Each row below holds a small network's activations on one input, seen along a few directions.
Each table varies a few parts of the input and shows all the possible inputs, shuffled.
Descriptions start from the smaller parts, as in this example, which fits no table here: one of 8 places around a ring, together with either a single point or (one of 2 separate values, together with one of 4 places along a line) or one of 11 places around a ring.
Shared parts are said once, and a part with two or three values counts as separate values.
In the rows, 128 means zero.

Rows:
row 1: [126  94  91 114  99 116  74 130 136 116 156 127 132 112]
row 2: [132 142 121 118 183 154 136 118 133 127 123 130 126 122]
row 3: [127 132 125 108 154 168 142 118 173 145 125 131 143 134]
row 4: [154 117 146 110 126 130  74 134  88 114 140 106 131 121]
row 5: [110 126 101 116 130 167 135 131 183 131 147 141 145 114]
row 6: [147 120 143  95 173 117 120 137 100 144 109 132 132 133]
row 7: [117 196 143 199  97  99 228 120 129 137  89 132 130 143]
row 8: [130  93 150 110 164 110  98 137  77 117 119 107 125 126]
row 9: [131  90 128 123 115  98  64 125 109 110 154 127 126 118]
row 10: [109 197 170 190  58 102 236 116 109 143  83 144  86 171]
row 11: [124 100  89 125 108 147 101 142 171 124 164 132 133 114]
Describe the family of inputs behind these rows.
Answer: either one of 2 separate values or one of 9 places around a ring
Which of the alternatives is row 4?
Answer: one of 9 places around a ring

Rows:
row 12: [145  97 160 102  89 147  48 126  68 120 162 109 121 147]
row 13: [ 90 180 125 186  89 162 249 110 163 143  89 126 119 125]
row 14: [137  52 135  90 222  95  78 113  97 125 108 108 147 134]
row 15: [133 190 195 152  80  80 226 143  83 159  64 115 128 175]
row 16: [137 108  61  46 175 166  96 134 159 154 130 152 141 113]
row 17: [ 94 171 142 199 121  81 191 124  70  87 100 122  87 154]
row 18: [154 109 137 141  76 109  28 133  92  96 144  93 124 117]
row 19: [179 228 194 154 220 158 186 107  78 135  82 108 145 138]
row 20: [157 111  59 142  95 133  79 139 175 104 194 106 154  88]
row 21: [125 105 112 101  77 197  75 123 158 134 188 128 137 137]
row 22: [116 151 157 185  84  51 173 104  77 138 109 154  70 147]
row 23: [134  91 173  53 185 141  65 136  94 132 132 104  92 134]
row 24: [113  71  68 124 187 139 106 173 180 137 163 144 167  88]
row 25: [178 102 107 142 106  82  53 142  85  91 168  86 137  96]
row 26: [151  79 179  69 129 156  67 139  83 106 138 131  96 138]
row 27: [ 98 106  75 116 135 121  77 117 175 101 171 135 187  68]
row 28: [113 166 132 162  54 106 211 127 186 168 102 181 119 168]
row 29: [112 198 145 151  67 131 251 139 181 167  83 137 144 167]
row 30: [135 157 182 165  67  55 185 131  89 158  82 160 103 177]
row 31: [116  61  88  91 209 145 104 109 189 138 134 128 163 124]
row 32: [132 117  90 140  64 159  55 131 182 110 170 112 140 108]
row 33: [111 173 174 187 102 111 224 115  65 134  70 104 102 134]
row 34: [ 95 160 108 183  72 102 199 100 173 148 129 175  86 138]
row 35: [113  99 126  54 172 191  91 132 186 145 158 124 108 123]
row 36: [159 235 146 154 207 209 211 102 175 144 100 129 163 128]
row 37: [119  98 122 116 146  70  51 120  84  87 145 116 171  78]
row 38: [130  87 132  69 117 205  94 136 175 120 165 151 112 127]
row 39: [134  63 117 122 199  88  80 177  88 123 137 124 151  98]
row 40: [ 73 178  93 198 108 132 216 120 167  97 119 143 103 145]
row 41: [158  99 108  45 187 116  70 138  67 140 105 132 124 124]
Changing only one part turns row 26 into row 38. The same change can be made to row 14. Which row results?
Answer: row 31
Describe the family of inputs behind these rows.
Answer: one of 2 separate values, together with either a single point or one of 5 places around a ring or one of 9 places around a ring
Which other rows does row 35 become when the choice among 2 separate values takes its other values? List them by row number.
Answer: row 23

Rows:
row 42: [127 163 158 154  82 117 173 125 112 137 106 131 110 152]
row 43: [136  97 109 118 152 117  75 133 114 109 148 115 142 104]
row 44: [131  83 113 107 134 113  68 136 116 115 151 123 131 113]
row 45: [146  96 137  97 119 127  63 134 102 120 147 118 124 126]
row 46: [127 164 150 154 135 109 187 124 111 140  93 131 125 143]
row 47: [113 151 134 165  96 102 176 124 126 132 111 137 116 140]
row 48: [143  96 129  95 172 119  79 135 101 123 132 118 140 116]
row 49: [118 167 132 176 114 107 182 121 125 126 109 129 128 132]
row 50: [125 166 166 150 117 122 185 122 103 137  95 130 105 154]
row 51: [120  93  72  87 149 191  86 132 213 130 174 136 156 102]
row 52: [143  98 145  92 154 132  75 130  93 121 135 117 120 127]
row 53: [106 161  90 141 113 181 187 120 221 146 137 152 139 128]
Describe the family of inputs behind these rows.
Answer: one of 2 separate values, together with either a single point or one of 5 places around a ring
Changing only the choice among 2 separate values turns row 52 into row 50. The same change can be made to row 44. Which row results?
Answer: row 47
Which other rows does row 46 become when the choice among 2 separate values takes its other values? List them by row number.
Answer: row 48
